Each row has a name. Each question is about the rows just above it. Places in a row count from 1.

[135 171 122 123 121 111 141 164 123 148 111 150 165 145 130 116 126 130
  92 114  78  92 126 130 134 115 147 100 121 124 122 140 169 136  85] -> Y
[153 155 112 150 146 117 153 149 113 153 117 137 150 118 150 100 123 146
 118 149  88 118  92 147 162 111 165 102 138 113 112 137 102  94 104] -> T
[110 101  84  62  91 105 111  85 130 134 105 147 174 117 113 165 166  69
  77 110 174  77 129 120 129 137  87 118  57 207 101  79 126 134  83] -> S
[ 77  86 102  78  59 134 199  56 124 123 134 129 159 130 130 117 159 112
  56 110 170  56 127 133 120  99 147 109  95 202  88 165  88 112 127] -> C
[ 95 127 129 137 114 128  88 164 133 123 128 119 120 128 142 133 143 109
 140 157 126 140 121  90 115 154 109  91 151 105 100 117 157 106 124] -> M
[106 106 102 104  89 131 186  48 157 115 131 137 198 133 133 114 172 111
  78 102 163  78 125 139 139  93 111 128  78 222 109 148 121 126 123] -> Q
Where does [135 171 122 123 121 111 141 164 123 148 111 150 165 145 130 116 126 129
  92 114  78  92 126 130 134 115 147 100 121 124 122 140 169 136  85] differ from Y, and what was there?
18, [130]
Where does [110 101  84  62  91 105 111  85 130 134 105 147 174 117 113 165 166  70
  77 110 174  77 129 120 129 137  87 118  57 207 101  79 126 134  83] differ from S, and what was there?
18, [69]

[120 141 140 134 152  92 133 139 131  91 132 126 122 127 132 128 127 132
 123 147 144 157 114 174 129 157 128 120 135 107 126 173 155 116 165 152
 134 115 153 118 114 150 100 107] = J
[ 87 145 157 145 160 110 100 163 110  79 145 129  82 133 132 136  98 139
 170 190 117 147 115 158 146 135 119 113 150  75 167 189 137  82 144 162
 109 102 142 134 111 185 103  68] = X
[139 145  84  96 130  91 139 115 162 145 114 141 142 108 138 131 143 103
 147  97 153 157 102 132 149 167 142 148 151 126 111 135 165 175 176 111
 160 127 131  96 123 112 145 141] = F
[149  96 144 149 125 130 146 122  91 107 144 106 150 162 132 110 143 145
  73 134 123 116 147 128 111 108 106 104  77 153 112 117 129 101  93 135
 126 131 133 136 133 122 105 125] = V
[158  57 122 184 114 144 189 110  89 128 144 108 160 201 132  51 149 165
  44 107 114  94 181  97 117  90  87 115  47 196 105  79 126  97  44 107
 101 135 116 139 146 122  87 143] = N
[126 109 192 140 131 133 137 133  90  84 163 105 137 161 127 132 117 155
  95 169 106 122 143 156 103 107 112  86  74 127 141 143 132  73  87 161
 106 122 166 152 113 137  92 103] = G
[132 145  84  96 130  91 139 115 162 145 114 141 142 108 138 131 143 103
 147  97 153 157  96 132 149 167 142 148 151 126 111 135 165 175 176 111
 160 127 131  96 123 112 145 141] = W
[135 151  71  74 149 109 150 121 164 143 115 150 171  90 154 149 143 155
 169 141 158 182  90 150 175 170 133 131 204 106 159 154 176 156 159  97
 178 131 132  74  70 133 176 121] = L
Where does [139 145  84  96 130  91 139 115 162 145 114 141 142 108 138 131 143 103
 147  97 153 157 102 132 149 167 142 148 151 125 111 135 165 175 176 111
 160 127 131  96 123 112 145 141] differ from F, and what was there?
30, [126]
One entry of V was changed: [149  96 144 149 126 130 146 122  91 107 144 106 150 162 132 110 143 145
  73 134 123 116 147 128 111 108 106 104  77 153 112 117 129 101  93 135
 126 131 133 136 133 122 105 125]. Where, and from what?
5, [125]
One entry of W was changed: [132 145  84  96 130  91 139 114 162 145 114 141 142 108 138 131 143 103
 147  97 153 157  96 132 149 167 142 148 151 126 111 135 165 175 176 111
 160 127 131  96 123 112 145 141]. Where, and from what?
8, [115]
Changed V: [149  96 144 149 125 130 146 122  91 107 144 106 150 162 132 110 143 145
  73 134 123 116 147 128 111 107 106 104  77 153 112 117 129 101  93 135
 126 131 133 136 133 122 105 125]. Place and old value:
26, [108]

[ 45 147 115 135]  K
[135 144 122 156]  E
[145 129  52  24]  Z
[129 133 165  99]  A
[ 61 135 119 147]  H
[ 87  64 130 124]  R
[134 142 208 126]  D
Where does [129 133 166  99] differ from A, and what was there?
3, [165]
Changed K: [ 44 147 115 135]. Place and old value:
1, [45]
Where does [ 87  64 130 123] differ from R, and what was there?
4, [124]

[177 157 216  87 117  96]  Kir
[ 60 124  79 195 141 173]  Rika
[156 170 231 114 120 110]  tegil
[148 174 233 123 122 116]  zoz
[ 67 112  58 184 141 168]  Ral
[ 60 124  79 195 141  80]  kefa
[ 60 124  79 195 141 166]  Vonuf
Changed tegil: [156 170 231 114 119 110]. Place and old value:
5, [120]
Changed Ral: [ 67 112  58 184 142 168]. Place and old value:
5, [141]
Changed Ral: [ 67 112  58 185 141 168]. Place and old value:
4, [184]

[108 136 139 138 138 138  76  58 124 138  56 138  66 153 111 158 156 155
  52 135 154 150  46 140 157 150 136] : P
[118 158 160 152 151 154 106  80 144 145  95 150 101 125 139 124 123 125
  94 139 124 127  94 151 139 127 145] : U
[118 158 160 152 151 154 106  94 144 145  95 150 101 125 139 124 123 125
  94 139 124 127  94 162 123 127 145] : B
One entry of P was changed: [108 136 139 138 138 138  76  58 124 138  56 138  66 153 111 158 157 155
  52 135 154 150  46 140 157 150 136]. Where, and from what?
17, [156]
Changed U: [118 158 160 152 151 154 106  80 144 145  95 150 101 125 139 124 123 125
  94 139 124 127  94 151 139 126 145]. Place and old value:
26, [127]
Changed U: [118 158 160 152 151 154 106  80 144 145  95 151 101 125 139 124 123 125
  94 139 124 127  94 151 139 127 145]. Place and old value:
12, [150]
Changed U: [118 158 160 152 151 154 106  80 144 145  95 149 101 125 139 124 123 125
  94 139 124 127  94 151 139 127 145]. Place and old value:
12, [150]
One entry of U was changed: [118 158 160 152 151 154 106  80 144 145  95 150 101 125 139 124 123 125
  94 139 125 127  94 151 139 127 145]. Where, and from what?
21, [124]

[123 142 105 202 124 131 106 110 105] -> mazen
[122 143  96 206 128 135 110 107 115] -> Rop
[131 118 149  93 120 132  38 164  25] -> peda
[126 126 155 139 120 132  38 164  25] -> Sesu
[131 118 149  93 125 126 115 145 113] -> Gefom
[131 126 155 139 120 134  62 150  55] -> levof
One entry of Rop was changed: [122 143  96 206 127 135 110 107 115]. Where, and from what?
5, [128]
One entry of Gefom was changed: [131 118 149  93 125 126 115 145 112]. Where, and from what?
9, [113]
Changed Rop: [122 144  96 206 128 135 110 107 115]. Place and old value:
2, [143]
Where does [122 143  96 206 128 135 110 106 115] differ from Rop, and what was there?
8, [107]

[117  72 170 114 128 105] -> Kipet
[169 118 126 163 111  91] -> nofot
[ 87 120 116 124 132 115] -> lef
[130 163 141 147 155 140] -> Bem
[169 118 126 163 111 103] -> zabo
[127 108 103 168 178 154] -> Liv
[138 103 139 127 138 108] -> big
[ 79  97  90 123 120 173] -> zir
[ 64 118 123 132 152 124] -> zib
[119 131 131 108 124  87] -> gof
[146 181 130  75  98 123] -> Kaz
Changed lef: [ 87 120 117 124 132 115]. Place and old value:
3, [116]
One entry of lef was changed: [ 87 120 116 124 133 115]. Where, and from what?
5, [132]
One entry of Kaz was changed: [146 181 130  75  98 124]. Where, and from what?
6, [123]
One entry of Liv was changed: [127 109 103 168 178 154]. Where, and from what?
2, [108]
Changed zir: [ 79  97  90 123 120 172]. Place and old value:
6, [173]
One entry of Kaz was changed: [146 181 130  75  99 123]. Where, and from what?
5, [98]
Changed Kipet: [117  72 170 114 128 104]. Place and old value:
6, [105]

[ 64  48  45 121 119 130  66 152  38  75 117  55  86 107 146]  Pimin
[ 68  69  98  93 126 126  32  83  79 171 123  85 142 152 120]  sisad
[130 134 114 140 126 160 100 163 118 147 125 131 171 104 163]  kifi
[109 133 146 133 112 194  58  49 105 161 124 132 131 165  80]  movep
[ 64  48  45 121 119 130  66 152  38 216 117  55  86 107 146]  Boki
[130 134 114 140 126 160 100 163 118 147 125 131  92 159 169]  Livef
[ 75  90 121 182 149 126 193  84  97  89 126 113 148 151  81]  Vor
[134 144  83 137 121 212 144 182  96 211  88  79 106 107 197]  mut
[107 113 117 198 123  88 157 199 131  98 135 119 138 115 212]  taza
[ 59  36  80 175 108 122 212 121  67 198 127  85  68 148 155]  batin
One entry of kifi was changed: [130 134 114 139 126 160 100 163 118 147 125 131 171 104 163]. Where, and from what?
4, [140]
One entry of Boki was changed: [ 64  48  45 121 118 130  66 152  38 216 117  55  86 107 146]. Where, and from what?
5, [119]
One entry of sisad was changed: [ 68  69  98  93 126 126  32  83  79 171 123  85 142 153 120]. Where, and from what?
14, [152]
Changed Vor: [ 75  90 121 182 149 126 193  84  97  89 126 113 148 151  82]. Place and old value:
15, [81]
Changed Pimin: [ 64  48  45 122 119 130  66 152  38  75 117  55  86 107 146]. Place and old value:
4, [121]
One entry of batin was changed: [ 59  36  80 175 108 122 212 121  66 198 127  85  68 148 155]. Where, and from what?
9, [67]
One entry of taza was changed: [107 113 117 198 122  88 157 199 131  98 135 119 138 115 212]. Where, and from what?
5, [123]

[152 142 139 134 145 143 145 138 133 150 146 134 144 154 139 137 137 132
 134 132 144 162 143 138 135 145 129 134 135 142 141 136 141 131 142 137
 134 137 131 218 148 155 130 136 147 142 132 135 136 144 140 193 133] : laz
[135 136 144 145 137 135 130 141 149 137 135 137 139 133 132 146 134 143
 138 143 145 133 141 138 143 141 149 143 141 138 137 149 132 151 140 174
 145 138 145 131 135 132 157 140 130 138 146 153 143 138 137 133 139] : bifum
[131 135 153 154 133 132 136 133 138 137 147 153 132 136 144 144 134 159
 148 145 140 130 142 153 144 140 161 162 160 131 134 133 133 155 131 153
 140 137 148 129 129 130 171 135 135 132 157 144 135 132 144 128 148] : bigu
Where does [135 136 144 145 137 135 130 141 149 136 135 137 139 133 132 146 134 143
 138 143 145 133 141 138 143 141 149 143 141 138 137 149 132 151 140 174
 145 138 145 131 135 132 157 140 130 138 146 153 143 138 137 133 139] differ from bifum, and what was there?
10, [137]
One entry of laz was changed: [152 142 139 134 145 143 145 138 133 150 146 134 144 154 139 137 137 132
 134 132 144 162 143 138 135 145 129 134 135 142 141 136 141 131 142 137
 134 137 132 218 148 155 130 136 147 142 132 135 136 144 140 193 133]. Where, and from what?
39, [131]
One entry of bigu was changed: [132 135 153 154 133 132 136 133 138 137 147 153 132 136 144 144 134 159
 148 145 140 130 142 153 144 140 161 162 160 131 134 133 133 155 131 153
 140 137 148 129 129 130 171 135 135 132 157 144 135 132 144 128 148]. Where, and from what?
1, [131]
Where does [152 142 139 134 145 143 145 138 133 150 146 134 144 154 139 137 137 132
 134 132 145 162 143 138 135 145 129 134 135 142 141 136 141 131 142 137
 134 137 131 218 148 155 130 136 147 142 132 135 136 144 140 193 133] differ from laz, and what was there?
21, [144]

[103 135 157  97  83 156] = matin
[ 97 135 157  97  83 156] = veno
[203 129 122  67 106 187] = teviv
[103 135 157  97  83  80] = Tavig
Changed matin: [103 135 158  97  83 156]. Place and old value:
3, [157]
One entry of matin was changed: [103 135 157  97  83 157]. Where, and from what?
6, [156]
One entry of veno was changed: [ 98 135 157  97  83 156]. Where, and from what?
1, [97]
Changed Tavig: [103 135 157  97  82  80]. Place and old value:
5, [83]
Changed matin: [103 135 157  97  82 156]. Place and old value:
5, [83]

[170 199  39 178 103 122  93 106 206  38  36 185  61  91  47  54 118 160
 128 173  59 196  40  60  34  76 218 190 209]  Kofa
[134  60 130 181  43  71 167 150  46  71 141 139  66 102 127 175  70 207
 162  87 195 121 226 164 103 215  79 158 164]  Nifit
[170 199  39 178 103 122  93 106 206  38  36 185  61  91  47  54 118 160
 128 173  59 156 167 114 164 198 142 177 218]  zoma
[119 166  37 144 188 203 185  88 107 178  41 190  68 189 209  99 199 155
  30 136 204 143 163  76 134 146 113  37 221]  poge
One entry of Nifit was changed: [134  60 130 181  43  71 167 150  46  71 141 139  67 102 127 175  70 207
 162  87 195 121 226 164 103 215  79 158 164]. Where, and from what?
13, [66]
Where does [170 199  39 178 103 122  93 106 206  38  36 185  61  91  47  54 118 160
 129 173  59 196  40  60  34  76 218 190 209] differ from Kofa, and what was there?
19, [128]
Changed zoma: [170 199  39 178 103 122  93 106 206  38  36 185  61  91  47  54 119 160
 128 173  59 156 167 114 164 198 142 177 218]. Place and old value:
17, [118]
Where does [170 199  39 178 103 122  93 106 206  38  36 185  61  91  47  54 118 160
 128 173  59 196  40  61  34  76 218 190 209] differ from Kofa, and what was there?
24, [60]

[139 192 134  82 130 214 114 146 139  29 142 211 167] -> sukep
[139 159 102 194  82 165 109 120 161  95 153 104 115] -> Gez
[112 138  92 194 134 108 116 122 109 174 125 105 121] -> mizo
Where does [139 159 102 194  82 164 109 120 161  95 153 104 115] differ from Gez, and what was there?
6, [165]
Where does [139 192 134  81 130 214 114 146 139  29 142 211 167] differ from sukep, and what was there?
4, [82]
One entry of Gez was changed: [139 159 102 194  81 165 109 120 161  95 153 104 115]. Where, and from what?
5, [82]
One entry of Gez was changed: [139 159 102 194  82 165 109 119 161  95 153 104 115]. Where, and from what?
8, [120]
One entry of sukep was changed: [139 192 134  82 130 214 114 146 138  29 142 211 167]. Where, and from what?
9, [139]
Where does [139 159 102 195  82 165 109 120 161  95 153 104 115] differ from Gez, and what was there?
4, [194]
Where does [112 138  92 194 134 108 116 122 110 174 125 105 121] differ from mizo, and what was there?
9, [109]

[178  56 209  53 138 102 162 184 222 149  77 179 218  29 201  31  35 159
 137  90  82 107 120  37 184 200 211 105] -> kivi
[ 83  71 110  40 126  36  90 196  43 227 123  30  63 216 106  43 199 173
 219 146  57  85 140  27 169  93 114  81] -> Gaz
[ 83  71  77  40 126  36  90 196  43 227 123  30  63 216 106  43 199 173
 219 146  57  85 140  27 169  93 114  81] -> pum
[133 119 110 206  34  58 170 206 189 144 214  68 122  30  84  47 181  46
  74 133  82 179 134 113  35 186 104 152] -> Zuna
[206 222 223  33  97 168 172  72  86  28 154 218  98 203 107 206  89 162
 110 150 108 172  39  35  71  74 200  72] -> gofi
One entry of Gaz was changed: [ 83  72 110  40 126  36  90 196  43 227 123  30  63 216 106  43 199 173
 219 146  57  85 140  27 169  93 114  81]. Where, and from what?
2, [71]
Changed Gaz: [ 82  71 110  40 126  36  90 196  43 227 123  30  63 216 106  43 199 173
 219 146  57  85 140  27 169  93 114  81]. Place and old value:
1, [83]
One entry of gofi was changed: [205 222 223  33  97 168 172  72  86  28 154 218  98 203 107 206  89 162
 110 150 108 172  39  35  71  74 200  72]. Where, and from what?
1, [206]
One entry of gofi was changed: [206 222 223  33  97 168 172  72  86  28 154 218  98 203 107 206  89 162
 110 150 108 172  39  35  71  73 200  72]. Where, and from what?
26, [74]
Where does [ 83  71  77  40 126  36  90 196  43 227 123  30  63 216 106  43 199 173
 220 146  57  85 140  27 169  93 114  81] differ from pum, and what was there?
19, [219]

[105 119 161 120 111 143] -> fem
[180 156 144 203 151 138] -> muvo
[114 105 141 163 157 129] -> Vaba
[ 97 157 163  94 129 191] -> pezum
[131 174 117 121 146 113] -> Memu
[172 131  80 110 121 126] -> feziv
[162 127 109 117 147 165] -> fova
[130 174 117 121 146 113] -> vonir
[105 119 161 120 125 160] -> fedir
[162 127 109 117 147 132] -> Gopot
Where does [162 127 110 117 147 132] differ from Gopot, and what was there?
3, [109]
One entry of fedir was changed: [105 120 161 120 125 160]. Where, and from what?
2, [119]
One entry of Vaba was changed: [114 105 142 163 157 129]. Where, and from what?
3, [141]
One entry of Gopot was changed: [162 126 109 117 147 132]. Where, and from what?
2, [127]
One entry of muvo was changed: [180 156 144 202 151 138]. Where, and from what?
4, [203]
Changed fova: [162 127 108 117 147 165]. Place and old value:
3, [109]
Changed vonir: [130 174 117 120 146 113]. Place and old value:
4, [121]

[148 169 150  52 162 112 105  48] = vevi
[ 47  82  97  71 113  65 133  50] = savev
[156 190 107  55 151  46 134 128] = fipas
Changed vevi: [148 169 150  52 162 112 104  48]. Place and old value:
7, [105]
Where does [ 47  82  98  71 113  65 133  50] differ from savev, and what was there?
3, [97]
One entry of savev was changed: [ 47  82  97  70 113  65 133  50]. Where, and from what?
4, [71]
Where does [148 169 150  52 162 113 105  48] differ from vevi, and what was there?
6, [112]
Where does [ 47  82  97  71 114  65 133  50] differ from savev, and what was there?
5, [113]
Where does [156 190 107  55 151  46 135 128] differ from fipas, and what was there?
7, [134]

